A small network was shown many inputs. Here are its activations along a few directions, one row for each input.
Each table varies a few parts of the input and shows all the possible inputs, shuffled.
A made-up example of a description, with smaller parts first: line(4) and (point or (values(2) and ring(5)) or line(11)).
Shared parts are said once, and a part with two or three values counts as separate values.
(in the rows, 128 means zero)

Other details of the inputs vary at random and push rows far along two fixed directions, the same in every table; ignore that.

Table:
row 1: [145 114  82 131 150 117 132 122 114 141 199 107 113]
row 2: [140 111 101 125 163 107 138 123 107 123 159 137 131]
row 3: [136 106 112 117 130 135 138 125 114 115 136 115 138]
row 4: [113 155 154 143 126 101 117 144 143 145 106 162 136]
row 5: [138 109 107 120 132 129 138 127 111 120 148 118 136]
row 6: [112 184 143 159  88  93 115 170 123 177 163 165 111]
row 7: [149 118  74 134 172  87 140 131  86 140 217 145 117]
row 8: [132 101 133 109 131 171 130 101 143 100  91  91 129]
row 9: [132  97 130 106 126 157 139 114 125  97  94 107 146]
row 10: [138 103 114 110 128 152 142 117 109 103 128 111 132]
row 11: [130 104 144 101 113 181 140 107 123  84  74 106 134]
row 12: [109 157 165 142 100 132 108 137 168 147  89 127 128]
row 13: [116 171 134 162 131  62 113 163 133 177 161 177 131]
row 14: [108 174 169 142  88 145 111 138 152 148 103 134  99]
row 15: [139 112  99 124 135 119 138 132 106 128 166 121 134]
row 16: [122 124 166 106 124 175 133 104 133  84  48 133 126]
row 17: [107 166 159 154 102 107 103 150 169 168 112 136 131]
row 18: [132  99 141 102 147 162 139 100 126  82  70 122 138]
row 19: [133 111 129 112 127 170 131 103 136 104 107  96 118]
row 20: [108 172 181 133  99 145 120 135 135 126  74 165 105]
row 21: [127 126 140 119 137 139 132 118 124 108  99 140 127]
row 22: [139 109  96 129 148 119 129 121 129 137 170 104 127]
row 23: [139 103 111 112 130 147 141 118 109 106 133 111 133]
row 24: [143 114  91 127 144 130 133 118 116 132 182 104 111]
row 25: [146 109  79 133 155 108 132 124 116 144 202 106 120]
row 26: [144 101  88 123 145 111 141 131 103 129 178 117 139]
row 27: [109 156 162 144 102 127 108 138 168 150  94 128 129]
row 28: [131  98 139 102 120 171 139 110 126  88  77 105 143]
row 29: [143 110 101 120 161 121 141 117 102 114 156 135 123]
row 30: [110 152 158 145 107 120 107 140 169 153  98 127 135]
row 31: [131 117 118 127 126 120 132 135 121 130 138 124 142]
row 32: [107 163 172 143 114 110 113 144 152 142  80 165 137]
row 33: [114 172 135 161 101  77 113 171 134 180 163 160 134]
row 34: [113 165 147 155 127  77 113 157 142 164 130 172 137]
row 35: [141 119 103 124 156 116 138 121 101 121 163 140 119]
row 36: [132 108 132 111 127 172 131 102 138 102 100  94 121]
Each input here is: values(3) and (point or line(11)).
Q: Change only the line(11) part in row 23. List by row number the other rows that result.
A: row 3, row 5, row 9, row 10, row 11, row 15, row 26, row 28, row 31, row 33
Q: Change only the values(3) part in row 18. List by row number the other rows that result.
A: row 9, row 22

Table:
row 37: [127 107 133 118 124 151 123 116 156 112  91  96 150]
row 38: [122 139 160 123 125 150 130 119 136 103  73 145 127]
row 39: [109 160 181 128 102 144 116 131 145 113  52 155 139]
row 40: [129 125 139 121 118 168 127 109 145 112 101 101 121]
row 41: [134 144  93 149 127  97 120 144 123 161 201 121 120]
row 42: [108 162 167 143  81 138 107 144 165 147  90 131 134]
row 43: [116 161 133 152 135  71 119 157 128 168 159 171 124]
row 44: [115 146 153 134  94 138 118 141 153 142 100 121 131]
row 45: [141  87 111 107 131 162 142 107 115 103 133  85 122]
row 46: [137 127  96 144 159  67 129 146 114 152 182 155 152]
row 47: [149  86 100 103 147 175 139  90 119  95 134  82 110]
row 48: [151  67  93  90 172 162 160  94  81  74 134 108 121]
row 49: [114 159 131 160 112  84 111 163 145 187 168 136 123]
row 50: [140  90 115 102 148 147 151 109  94  90 120 122 127]
row 51: [155  96  55 126 168 104 141 118  95 145 243  96 108]
row 52: [112 153 166 132 107 122 125 145 137 130  81 161 137]
row 53: [125 127 150 118 133 148 129 114 131 103  78 142 123]
row 54: [121 166 129 155 120  77 118 161 121 165 164 177 135]
Q: The inputs of row 39 and row 41 match in every part but one. If row 46 is changed in the same way as row 39 into row 41, which row does it become?
A: row 37
Q: What do these inputs look like to the network?
A: values(2) and (point or ring(8))
